Read these off the grid that follows. Rows and columns are numbered from 0.
1) Which number is the bottom-left entry?
2) Which number is the entry in the top-right corner?
3) Which number is the entry in row 2 and column 2?
4) Which number is the entry directly above 112?
5) Which number is the entry in row 1 and column 0?
6) Which number is the entry just right of 112?
7) Which number is the top entry of the column that holds the largest entry?
[[142 130 104 130]
 [112 111 124 124]
 [120 125 133 130]
 [117 135 146 124]]
1) 117
2) 130
3) 133
4) 142
5) 112
6) 111
7) 104

Read these off the table that follows.
1) The last entry, reading row by row?
2) The largest entry in the first row?
3) The last entry in the row that holds the largest entry?
4) The 2nd entry on the diagonal from the top-right corner?
5) The third entry on the main diagonal?
6) The bottom entry of the column that holds the largest entry?
7) The entry directly above the largest entry?
8) The second entry on the main diagonal?
[[114, 147, 138, 131, 120, 119],
 [110, 132, 123, 133, 136, 118],
 [117, 138, 134, 128, 124, 118],
 [107, 131, 130, 135, 129, 114],
 [115, 147, 138, 130, 120, 120],
 [109, 134, 131, 132, 128, 116],
 [117, 138, 134, 126, 123, 119],
 [110, 135, 130, 130, 130, 117],
 [118, 149, 135, 133, 127, 117],
 [113, 134, 124, 130, 135, 119],
 [119, 140, 133, 130, 124, 120],
 [122, 134, 124, 120, 121, 118],
 [117, 139, 134, 125, 122, 119],
 [113, 128, 121, 128, 126, 114],
 [121, 142, 134, 128, 123, 121],
 [115, 137, 133, 127, 124, 118]]
1) 118
2) 147
3) 117
4) 136
5) 134
6) 137
7) 135
8) 132

m =
[[137 136 131 127 128 125 132 135 126 120 120 124 114 112]
 [131 118 115 140 111 122 110 112 142 130 149 122 128 143]
 [124 127 134 117 136 137 131 137 115 133 114 132 129 119]
 [108 126 112 121 131 144 132 127 121 111 131 146 112 119]
 [110 123 128 125 122 133 120 125 125 136 138 139 140 143]
 [128 111 107 143 111 131 108 112 145 130 150 129 123 146]
 [102 116 107 127 128 147 123 112 128 112 143 151 110 127]
 [154 117 114 141 127 125 117 121 144 119 139 115 118 133]
 [109 137 143 117 132 124 138 137 118 138 117 145 136 124]
 [126 134 133 124 139 133 137 135 122 132 115 131 128 121]]
Counting starts at 0.
Which number is the entry at row 1, column 0?
Answer: 131
Which number is the entry at row 0, column 0?
Answer: 137
Which number is the largest entry?
Answer: 154
The entry directly below 154: 109
The bottom entry of the column that holds the smallest entry is 126
The entry in the bottom-right corner: 121
The entry in the top-right corner is 112
Which number is the entry in row 1 and column 1?
Answer: 118
The entry in row 0 and column 1 -> 136
The entry just right of the largest entry -> 117
Which number is the entry in row 2 and column 0?
Answer: 124
Which number is the entry directly above the largest entry?
Answer: 102
Which number is the entry in row 0 and column 2?
Answer: 131
The entry directly above the smallest entry is 128

Read these off the array that follows.
1) Report the minimum.
2) Report the entry just left of the smallest entry.
[[119, 120, 129, 130, 126, 131, 121, 148, 133, 142, 125, 130, 131], [119, 120, 128, 130, 126, 133, 118, 144, 135, 142, 120, 133, 129], [125, 122, 131, 122, 126, 128, 120, 135, 132, 134, 123, 130, 128], [123, 126, 128, 126, 128, 132, 121, 136, 130, 132, 124, 128, 128], [125, 125, 128, 123, 129, 129, 125, 138, 132, 136, 122, 129, 128], [122, 126, 129, 125, 125, 127, 125, 136, 129, 133, 124, 129, 128], [124, 124, 130, 126, 126, 128, 125, 138, 132, 133, 127, 128, 127], [130, 129, 133, 112, 121, 125, 121, 131, 131, 129, 124, 126, 130], [128, 129, 133, 113, 122, 130, 120, 132, 131, 130, 123, 128, 128], [137, 139, 123, 132, 136, 124, 142, 109, 118, 115, 136, 126, 128], [127, 127, 131, 124, 124, 130, 124, 135, 131, 134, 126, 129, 130], [126, 125, 128, 128, 125, 127, 122, 137, 129, 135, 125, 128, 130], [125, 126, 126, 135, 128, 126, 129, 134, 128, 134, 129, 129, 128], [124, 124, 129, 127, 126, 130, 122, 136, 132, 132, 123, 129, 128], [136, 135, 124, 135, 134, 124, 140, 106, 119, 113, 135, 125, 127]]
1) 106
2) 140

Questions about the grid below. Indices start at 0.
1) Give the entry at row 1, column 0.
2) Give the top-left entry.
3) Give the bottom-right entry.
4) Give the entry in row 0 and column 2.
5) Give the entry just right of the smallest entry.
6) Give the entry in row 0 and column 1.
7) Give the entry at row 2, column 1.
8) Give the entry directly below 140.
[[146 134 115 140 131 122 135 127 123 106 130 117 132]
 [137 118 123 137 128 130 118 132 127 119 126 129 122]
 [119 131 128 116 125 119 130 116 124 129 122 116 128]
 [125 131 123 120 125 127 132 126 126 129 121 122 121]]
1) 137
2) 146
3) 121
4) 115
5) 130
6) 134
7) 131
8) 137
